A small network was shown many inputs. Here are its activations along a few directions, one row for each input.
Each table varies a few parts of the input and shows all the possible inputs, shuffled.
A made-up example of a description, with smaller parts first: values(2) and (point or ring(9) or (ring(5) and line(6))).
Shared parts are said once, and a part with two or three values counts as separate values.

Other details of the inputs shift rows strongly along two fixed directions, in all tables alike. That doesn't count.

Rows:
x1: [ 31  21   6 -26 -23 -13  -4 -14   2  -8   9  27  21   0   4   9]
x2: [ 32  20  -4  -3 -15   3  -3 -19   0 -17  10  25  33  -7  -7  24]
x3: [-49 -19  30  30  46   5  -9  32   0 -33   3 -22 -31  -7  -9 -48]
x4: [-49 -33  29  35  53   0   4  32   4 -38   8 -20 -33   6 -10 -44]
x5: [-44 -31 -21   4  -9  28  -1   9   3  42 -44 -10 -26  -5  31  23]
x6: [ 11  -7 -23 -19 -14   0 -12   6   9  16   3 -16   9 -17   3   7]
x7: [ 39  19  -6  -7  -1  -5   5 -22  -6  -5   5  24  19  12 -15  27]
x8: [-29 -15 -32 -10 -35  19 -13   2 -21  80 -47  -6 -14  -9  49  32]
x9: [-36 -19   7  31  24  17  -7  25 -18  14 -18 -21 -32  -5   2 -14]
x10: [-37 -31  18  27  36  -5 -11  19   2 -26  20 -53 -34 -22 -24 -69]
x11: [-27 -20 -33 -25 -36  24 -14   8  -3  56 -49   1 -18 -11  59  21]
x12: [ 32   8   5 -22 -19 -15  10 -14   9  -9  12  25  21  16   5  13]
x13: [ 30  18   4 -25 -15 -15  19 -21  -2   3   7  18  23  20  -7   9]
x14: [-23   0   2   0 -13   8  -7   2  -7   9   3   2  -9  -9  11 -10]
x15: [ 33  27   6 -11 -17  -8   2 -25  -6  -2  19  16  23   1   1  15]
x16: [ 38  21  13  15  15 -35  14   5   5 -59  42  -9  18  -1 -52 -12]
x17: [-29 -24 -39 -12 -23  36   3   5  -6  65 -56  -1 -22  -9  37  40]
x18: [ 36  23  -1   1  -6   6   0 -22  -3 -12  10  16  28  -7  -6  30]
x19: [ 27  14   7 -20 -20 -14  13 -27  10  -3   8  20  25  22  -4  17]
x20: [ 30  21   1 -21 -10 -18   7 -28  -8   5  12  19  23  19  -9  14]
x21: [-41 -20  13  26  38   1 -10  42   0 -29  12 -44 -39  -2 -27 -47]
x22: [ -7  14 -10  22  11  -4  14   8  26  18   5  -1  -4   1  -4 -16]
x23: [ 30  13  27  11  32 -17   3  -2   8 -69  27  11  21  15 -24 -21]
Description of these inputs: point or line(4) or (values(2) and ring(9)).

Rows:
x24: [ 63  39 -13  27   7 -36  -1  12  28 -50  47 -13  31 -25 -54 -12]
x25: [-25 -27  -6  -6 -18  24   6   7  -3  21 -41   9 -13   0  39  38]
x26: [-94 -25  39  31  42  12 -15  47 -22  -2  -8 -22 -55   6  14 -57]
x27: [ 45  37  36  14  29 -15  11 -31  -3 -42  31  40  31  31 -16  -8]
x28: [ -3  10 -26 -33 -54  10 -12 -24  -4  69  -9   8   6 -12  48  18]
x29: [  2  -1 -32 -39 -39  16  -3   2   3  42 -44  23   2  13  43  53]
x30: [ 29  19   4 -29 -12 -30  17 -27  15  -2  40   1  21   6 -27 -19]
x31: [ 36  42  47  11  13 -18  27 -35 -17 -36  33  28  25  31 -36   2]
x32: [ 31  37  47  16  14 -18  20 -28 -16 -47  39  34  23  30 -24   0]
x33: [-59 -25  13  24  28   6  23  13 -10  12 -15 -18 -44  13  -8 -15]
x34: [ 59  12  10  12  34  11 -16 -17   4 -89  24  19  43 -21 -32   9]
x35: [-86 -45  27  18  23   6 -16  35   8  -4  11 -44 -55 -21  12 -78]
x36: [ 54  41 -12  22   0 -25  -2   1  41 -43  65 -16  35 -32 -57 -19]
x37: [ 49  42  34 -12   2 -39  11 -25 -12 -27  41  11  28  20 -30 -29]
x38: [  4  -5 -33 -48 -54   5  -3 -15  23  48 -19   5   8  -4  43  26]
x39: [ 15  14 -32  44  -1  11   8  17  17  -2  -1  -8   7 -34 -17  37]
x40: [ 42  28  35 -10  -4 -42   0 -17  -1 -47  42  25  34  15 -16 -25]
x41: [-79 -24  29  32  47  12   2  41 -28  16  -7 -37 -65   9 -13 -61]
x42: [-10  -5 -35 -37 -45   1   9 -10  20  51 -10  -1   6  -2  25  12]
x43: [ -1 -18   8   0  17  12   1   4  13  -9 -22  16   0  11  21   8]
x44: [ 35  17  37   1  14 -22  29 -16  14 -63  25  26  21  39 -29   5]
x45: [ 24 -13 -59 -28 -48   9 -24 -15   7  56  -8 -38  14 -34   4  40]
x46: [ 37  23  34  -7  11 -21  -2  -4  -1 -62  37  32  26  18 -27  -6]
x47: [-73 -51   7  33  40  20 -42  53 -15 -41  -8 -67 -56 -51  -2 -66]
x48: [-70 -31  24  27  35  -6   3  35 -20  17  -3 -50 -60  -2  -6 -77]
x49: [-25  -5  14  -1   2  -5   8  -2  -3  24  21 -26 -20  -5 -11 -49]
x50: [-52 -49  -1  34  42  -6 -19  47 -12  -1   3 -88 -52 -23 -26 -55]
x51: [  4   9 -29 -26 -48   1 -12 -13 -18  60 -26  12   3  -7  51  25]
x52: [ -5  16 -23 -23 -38  21 -13  -8 -27  61 -32  26  -1   4  47  45]
x53: [ 23  -2 -42 -21 -27  34 -39   3 -15  -8 -25   7  18 -41  17  54]
x54: [-62 -50  11  57  52  15  -2  40 -16 -11  -4 -71 -56 -12 -32 -29]
x55: [  6  -9 -36 -41 -47  -3  -3  -2  10  43 -39   7   3   2  47  32]
x56: [-75 -36  15  17  40 -14   6  39  -8  10  -2 -52 -60   0  -8 -72]
x57: [  2 -10 -44 -18 -18  19   8 -21   6  64 -51  22   2   8  32  51]
x58: [ 31  12  22 -20   2 -10  -1   7   1 -36  13  23  16  20  -8   8]
x59: [  7 -12 -36 -23 -25  24   4 -14  19  44 -57  29   8  15  50  55]
x60: [ 65  18   2   1  19 -22  -6  -3  -9 -48  43 -14  28   8 -66  11]
x61: [ -7   4 -14 -19  -5  -1   5   2 -11  32 -14   7 -11  14  -2  16]
x62: [ -9   7   1   7   9  19   5 -19 -11  37 -28  15  -3  12  20  10]
x63: [-10 -19 -12   1  -1  22  -8  -5   7  14 -34  26   4  -4  38  28]
x64: [  7  10  22  17   8  -2  26 -18 -17  -5   7  12   0  20 -24   5]
x65: [ 24 -24 -62  -1 -15  31 -15 -11   0  57 -46 -12   8 -18  16  67]
x66: [  3 -14 -27 -46 -55   9 -14  -9  16  45 -19   2   7 -16  45  24]
x67: [ -2   2 -22 -37 -59   5 -15 -23   6  55 -10  16  17 -16  47  21]
x68: [-26  -2  16  11  -8  10   4  -8 -13   8 -14  23   1   7  25  22]
x69: [ -6 -13 -24 -12 -43  25  -1 -13  -5  34 -42  31   9  -9  47  66]
x70: [  8 -15 -50 -29 -52  33 -45 -12   6  19 -19 -15  11 -61  28  33]
x71: [ 37  50  42  -6  16 -21  11 -18 -20 -31  38  24  22  32 -38 -15]
x72: [-73 -48  29  15  33  -5 -10  54  -2 -12 -10 -48 -58  -5  15 -71]
x73: [ 50  13  18  14  15   6  -5 -15  -8 -93  29  14  37 -22 -38  20]
x74: [ 61  36  -9  46  40 -10  10   6  34 -54  34  11  36 -14 -51   6]
x75: [ 14  22 -40  29   2   8 -10  35  14   4   1 -13   2 -31 -21  22]
x76: [ 12  -3 -38  -8 -24  29   5 -27  -7  71 -51  26   5   5  33  50]
x77: [ 38  17  21   5  31 -21  31 -18  24 -50  23  31  29  41 -34  -7]
x78: [ 40  21  17 -16   2 -46  24  -8  15 -44  37  10  27  28 -35 -24]
x79: [ 33  21  26   4  10 -24  40 -20  11 -52  29  29  27  40 -41   8]
x80: [  1 -14 -24 -25 -41  -2 -17  -1   0  26 -24  10   4 -17  40  18]
x81: [-88 -35  38  47  58  20  -7  31  -7  -3 -18 -13 -46   7  24 -52]
x82: [ 37  42  37 -17  -3 -29  13 -34   1 -21  58   6  29  13 -33 -40]
x83: [-87 -31  19  22  45   6  10  52  -3  -1 -10 -33 -59  20  -8 -54]
- The inputs of x81 and x40 match in every part but one. If x59 is changed in the same way as x81 into x40, which row does it become? => x55
- The inputs of x70 and x73 match in every part but one. If x82 is changed in the same way as x70 into x73, which row does it become? => x31
- What is each input in this table made of? => line(5) and (values(3) or ring(9))
- Which other rows does x50 become when the values(3) part takes its other values? List them by row number. => x24, x47
- Which other rows does x36 become when the line(5) part takes its other values? List them by row number. => x24, x39, x74, x75
- Which other rows does x74 become when the values(3) part takes its other values? List them by row number. => x34, x65
- Start at x63 and move only the line(5) part, one step at a time. The first step leads to x69. Which rows follow, in order? => x46, x80, x35

Rows:
x84: [ 11   9 -19   5 -10   9  -3  -4   6   2   9  -7  11 -17 -12  20]
x85: [  8  13  11  -7  -6   6   9 -20 -13   7   1  12   5  18  -4  15]
x86: [ 11   8  13 -15  -6  -9   7 -12  16 -11  12  11   9   5   5 -19]
x87: [ 10   2  13  14  19 -14  17 -10  -4   2   3   8   6  20 -13   0]
x88: [  4   1   8   0  -3 -22  20  -3   1  -6  10   8   0  16 -10  -7]
x89: [  9   1  -1 -11 -11  -4  14 -19  -4  20   0   9  11  15  -5  23]
x90: [ 11  15  10 -15 -16  -2  -5 -23 -13   2   7  21  14   2   6  -9]
x91: [ 16   0  -1 -21 -19 -15   5 -26  -3  23   3   6  16   4   6   3]
x92: [ 29  -7 -30   0   8  12  -8  -5   6 -11 -24   9  18  -5  -4  33]
x93: [  2  12  17  -3   8   5   3  -9  -4 -14  11  24   8  10 -10   7]
x94: [  6  11  12   9  23   2  11   1   7 -16  -1  23   7  16   2  -2]
x95: [ 24  -5  -3  16  -4  13 -10  -6  -2 -19 -17  17  18 -13  15  40]
x96: [ 16  10   4 -15  -8 -12  12  -9 -16   7  -1   4   1  16  -3   9]
x97: [ 23   9 -15  -5 -15  -5 -12 -11   8  -3  17  -6  17 -26  -5  -3]
x98: [ 19 -11 -10  -5  13   8  -3  -5   7 -33   3  -2  12  -1 -25  15]
x99: [  6   9   9  -8 -10 -19  19  -3  10 -11   3  10   6  17  -5  -5]
x100: [ 16  10   7 -12  -2   1  13 -20 -10   9   5   5   6  18  -9  18]
x101: [  7  11  16 -16   5  -9   1   3   7 -16  13  17  11  19   6 -10]
x102: [ 10   9  -1   5  -2  -9 -10  -8   7 -18  25  -8  12 -23  -8 -18]
x103: [ 26   2 -12  -3  -4  -5 -13   1  10  -7  19 -21   7 -26 -21 -15]
x104: [ 13  -8  13  10   0  12  -5  -6  -1 -38   7   6  13  -9  -5  23]
x105: [ 13  -2  -6 -17 -23 -10   8 -25   7  20   3  12  13   3  11   2]
x106: [ 20   5 -10  -1  -4  -6 -12  -3   9  -9  20 -17   9 -25 -15 -14]
x107: [-59 -29 -51   7 -25  28 -17  33  -8  65 -49 -36 -41 -41  40  17]
x108: [ 29  10 -16   1  -5 -11  -2  14   3 -13  13 -18   5 -18 -31   1]
x109: [-47 -18  37  15  40  -7  -1  26 -14  -6  11 -34 -41  19  -6 -54]
x110: [-79 -24  40  28  55   0   9  48  -6 -29   3 -29 -54   9  -5 -72]
x111: [-55 -33 -60  -6 -37  36 -32  28  -1  86 -54 -32 -33 -39  59  30]
x112: [  4   5   4  -8 -11  -1  18 -15  15   2   2  12   9  17  -3  12]
x113: [-56 -11  39  28  39  10   3  17 -17 -18  12 -13 -35  11 -17 -47]
x114: [-65 -29   8  42  43  18  -6  43   0  -8   8 -58 -49 -22 -24 -47]
x115: [ 18   2  -9   7  -4  -4  17 -16   7  18  -9  22  10  15   5  22]
x116: [  6  15  18  -9  -5  -8  -7  -5 -12  -7  12  20   9  17   0  -8]
x117: [ 23 -13 -24 -22  -6   2 -18   1   8 -10 -10   0  13  -2   1  22]
x118: [ 25   7 -21   1  -7   8  -4   3   8   1  10 -16  10 -18 -26  18]
x119: [  9  13  -6  11  -1   2   0  -7   6 -15  20  -3  13 -13 -19  10]
x120: [ 17  -5  12   5  -6  -3  -5   3  -7 -44   2   7  11 -10   0  15]
x121: [  9  10  11 -16 -14  -2  -1 -24 -13  11   1   6   7   7   9  -7]
x122: [ 33  13 -18  20  12   1  -3   8   8  -7   7 -12  13 -16 -28   7]
x123: [ 24   7 -23  -9 -19  -3 -17   6   8  10   7 -10  12 -17  -3  15]
x124: [-54 -15  32  13  34   3 -12  31  -9 -12   5 -10 -34   8   4 -45]
x125: [ 14  13  -4   3  -5 -12 -12   2   8 -15  23  -4  14  -9  -7  -2]
x126: [ 15  16  13 -16 -11  -9  -3 -12 -12   4   6  12   9  22   5   4]
x127: [  7   0   0  -4  -9  -3  18 -17   6  10   7  13   8  15  -6  15]
x128: [ 11  13 -17   3 -15  -9  -1   1   0  -6   6  -2  10 -18  -6  12]
x129: [ 24 -12 -11 -15   7  -1 -13 -10   9 -31   4  -5  13 -11 -14  -6]
x130: [-55 -24 -43   2 -27  48 -15   7 -23  93 -77   8 -32 -13  67  42]
x131: [-54 -51 -37  -6 -37  47 -34  13 -11  58 -64 -21 -29 -47  75  31]
x132: [  4  11  12  -9   7   5  13  -7   6 -15   9  20  11  15  -4   5]
x133: [ 30  13 -31  13  -5   7  -5  -1   7  10  -5  -2  17 -19  -8  26]
x134: [  5  15  20  -4   1 -12  10  -6 -19 -11   5   7  -2  20 -10  -9]
x135: [  9   7   6 -16 -15 -15   6  -5  16   1   5  10  11  20   8  -1]
x136: [ 10  14  14   9  18   3   2  -5  -4 -12  -1  30   8  10  -2   8]
x137: [-60 -25 -39 -18 -35  36 -14  19 -19  80 -68   4 -34 -19  64  37]
x138: [-75 -29  33  48  57   4  14  35  10 -11  -8 -30 -52  14  -4 -61]
x139: [ 25   6  -8   0   2 -10 -15  16  10 -12  22 -21   6 -12 -25  -9]
x140: [ 10   8  -2 -27 -16   3   1 -16   6   7  -2  20  16   0  22   2]
x141: [  4  10  13  -6   0 -14  17   6   9 -19   6  12   0  15  -4 -11]
x142: [ 27  13 -20  -2 -13  -9  -3   7   3  -7   9 -10  10 -19 -20  11]
x143: [ 12   5  15 -15   0 -10   5 -20 -10   2  12  -4   3   9  -3 -16]
x144: [  0  15  15  -3  -4  -8   5  -3 -20 -10   4  18   1  13  -6  -7]
x145: [  9   3  -2 -22 -26  -7   7 -22  16  15  -3  10  13   3  16  -1]
x146: [  6  11  19 -12   1  -4  -5 -13  -4 -14  14  19  10  -1   1 -16]
x147: [  7   8   4 -10  -7   4  15  -9  14  -2   2  18   7  14   1  12]
x148: [ 19  15  -9  28  16  -2  -1   2   7 -16  11  -5  12 -13 -20   2]
x149: [ 16  16 -20  21   0   3  -2  -5   6   0  -1   5  17 -16  -2  20]
x150: [ 24 -10 -29 -19  -8   0  -5   1   2 -16 -17   1  11  -8  -7  26]
x151: [  7   4   9  -6  -2 -23  16  -5 -10   1   5   4   4  16 -12  -3]
x152: [ 11   1   9  -7  -6 -20   8  -6   8   0  16  10   8  21  -3  -6]
x153: [ 11  12  13  11  17  -4  16  -1  16 -15   1  20   5  18  -2  -3]
x154: [ 16   4   7 -16  -9 -21   4 -10  -3  11   9   7  14  20  -1   4]
x155: [-76 -47  52  47  59   6 -20  55  -8 -57  13 -49 -53  -9  -4 -70]
x156: [ 25  12   4   2   9  -2  12 -18 -11  11  -6  11   7  19  -2  18]
x157: [-53 -24 -40   1 -24  45  -9   4 -22  97 -79  -4 -36  -5  66  43]
x158: [-79 -28  54  34  62  -8   3  53  10 -35  19 -38 -58  17  -9 -93]
- What is each input in this table made of? => line(5) and (values(2) or line(4) or ring(9))
- The inputs of x89 and x91 match in every part but the line(5) part. If x98 is changed in the same way as x89 into x91, which row does it become? => x129
- Which other rows does x122 become when the line(4) part takes its other values? List them by row number. => x133, x148, x149
- Which other rows does x120 become when the values(2) part takes its other values? List them by row number. => x150
- Which other rows does x119 become when the line(4) part takes its other values? List them by row number. => x84, x114, x118
- Which other rows does x129 become when the values(2) part takes its other values? List them by row number. => x131
- Which other rows does x144 become when the line(5) part takes its other values? List them by row number. => x90, x113, x116, x130
